[103  86  91 110  59  96  68 124  92 139 126 141 148 124 139 143 140  63
  77 142  79  78 142  56 144  68 123 140 144 139  92 145 143 139 145 125
 131 138 139] -> D
[143 124 139 144 126 144 143 139  56 142  77 124  86  59 110  96 123  79
 139 140  92 139 145  78 131  91 138 148 139  68 141 139 103 142  68 125
 145  63  92] -> G
[133 146 120 125 141  83  71  99 148 107 145  96  98 125 142 149 143  95
 140  97 124  98 143  75 140 141 113 140 144 138  68 140 139 144  80  79
 134  85 121] -> M
[139 103 110 142  56  78 138  68 144  86 125 139 144 139 140  91 139  92
 142 145  79 139  68 126 131 143  92  77 142  96  59 141 123 145  63 124
 148 140 124] -> Q
[103  86  91 110  59  96  68 124  92 139 126 141 148 124 139 143 140  63
  77 142  79  78 142  56 144  68 123 140  92  69 115 141 139 144 141 139
  69  65  91] -> R
order: [ 56  59  63  68  68  77  78  79  86  91  92  92  96 103 110 123 124 124
 125 126 131 138 139 139 139 139 139 139 140 141 142 142 143 143 144 144
 145 145 148] : G
order: [ 92 143 124 139 144 126 144 143 139  56 142  77 124  86  59 110  96 123
  79 139 140  92 139 145  78 131  91 138 148 139  68 141 139 103 142  68
 125 145  63] : G
at: [145 143 139] : D, 32
find: [143 124 139 144 126 144 143 139  56 142  77 124  86  59 110  96 123  79
 139 140  92 139 145  78 131  91 138 148 139  68 141 139 103 142  68 125
 145  63  92] : G
order: [ 56  59  63  68  68  77  78  79  86  91  92  92  96 103 110 123 124 124
 125 126 131 138 139 139 139 139 139 140 140 141 142 142 143 143 144 144
 145 145 148] : D
order: [139 138 131 125 145 139 143 145  92 139 144 140 123  68 144  56 142  78
  79 142  77  63 140 143 139 124 148 141 126 139  92 124  68  96  59 110
  91  86 103] : D
order: [ 63  92 143 124 139 144 126 144 143 139  56 142  77 124  86  59 110  96
 123  79 139 140  92 139 145  78 131  91 138 148 139  68 141 139 103 142
  68 125 145] : G

[126 129 106 109 134 122 197 104]  vuguf
[123 134  96 187 126 104 122 105]  tozi
[122 132  95 160 128 126 162  93]  gutu
[124 138 104 198 122 126 102 113]  siko
[130 116 156 103 118 125  68 156]  Pep
[132 112 158  68 123 122  73 153]  zef
[ 95 123 119 194 120 130  92 111]  mef
[134 108 160  74 120 118 105 155]  duze
[127 100 117  95 123 116 189  97]  bab
[132 108 152  52 125 118 147 141]  Vudi
where: [189] : bab, 7
order: [129 197 134 109 126 122 104 106] : vuguf
where: [74] : duze, 4
at: [ 95 123 116] : bab, 4

[147 126 120 127 153 148 158 147 111 119  97  97  99 145 156 120 113 145
 159 141 115] -> V
[144 195  82 130  83 145  40  80 115  83 177  95 164 171  88 113  84 140
  88  99 130] -> A
[134 160 126 117 129 107  84 177  80  83 115 108 130 134  81 115  51 133
  94  85 119] -> F
at: [177  80  83 115 108] : F, 8
at: [40 80] : A, 7
at: [145  40  80 115  83 177  95] : A, 6
at: [ 80 115  83 177] : A, 8

[139  44  46  70 153 142  80  54 155  61 139  80  82 154 139 137 160  44
 163 118  97 152 138  70  37 137]  Bege
[147  75  69  90 136 158 102  84 137  81 147  97 102 137 145 145 141 138
 152  97 118 163  44  94  63 148]  gares
[162  92  88 102 119 167 119  97 124  98 158 112 121 122 152 149 121  86
 124 136 122 127 151 109  87 162]  tuk
[ 88 152 102 112 149 109 167 151 162 162 119  86 121 122 119  98 158 122
  98 136 121  87 124 127  92 124]  Det
[ 89 135 138 137 148  89 116 130 145 137  92 135 115 146  97 114 151 138
 151 116 120 142 110 122 132  88]  Kot
order: [162 127  98  92 109 112 121 102  88 151  87 136 167 158 122 121 124  97
 149 119 162 122 124  86 152 119] : tuk
at: [122  98 136] : Det, 18
at: [152 138  70] : Bege, 22
at: [ 44 163 118  97 152 138] : Bege, 18

[ 97 132  69 117 127 124 132 138 118 124 108 113 131 132 117 126 139 129
 149 112 128 137 133 121 135] = X
[132 138 126 128 132  69 133 131 121  97 124 117 127 118 113 129 108 149
 137 139 116 132 135 124 112] = J
[138 118 125 124 133 132 118 111 133 133 131 147 133 108 134 146 133 130
 117 101 127 128 126 149 141] = B
order: [112 124 135 132 116 139 137 149 108 129 113 118 127 117 124  97 121 131
 133  69 132 128 126 138 132] : J
at: [126 128 132  69 133 131 121  97 124 117] : J, 3
order: [ 69  97 108 112 113 117 117 118 121 124 124 126 127 128 129 131 132 132
 132 133 135 137 138 139 149] : X

[ 81 122 125 113 122 126 192  53  87 190  74] -> mim
[ 96 120 124 132 117 126 141 181  52 139  84] -> Sul
[162 130 129 143 130 129  76  73 178  82 162] -> Rivu
[158 130 129 142 129  82  81  61 175  87 157] -> Lim
[153 129 129 141 128 129  89  46 170  94 163] -> bofa
[123 129 129 139 128 129  93  46  75  98 148] -> bis
[155 129 129 142 128 129  86  51 170  91 152] -> keku
where: [61] : Lim, 8
at: [123 129] : bis, 1
where: [91] : keku, 10
find: [ 96 120 124 132 117 126 141 181  52 139  84] : Sul
at: [129  86] : keku, 6
where: [76] : Rivu, 7

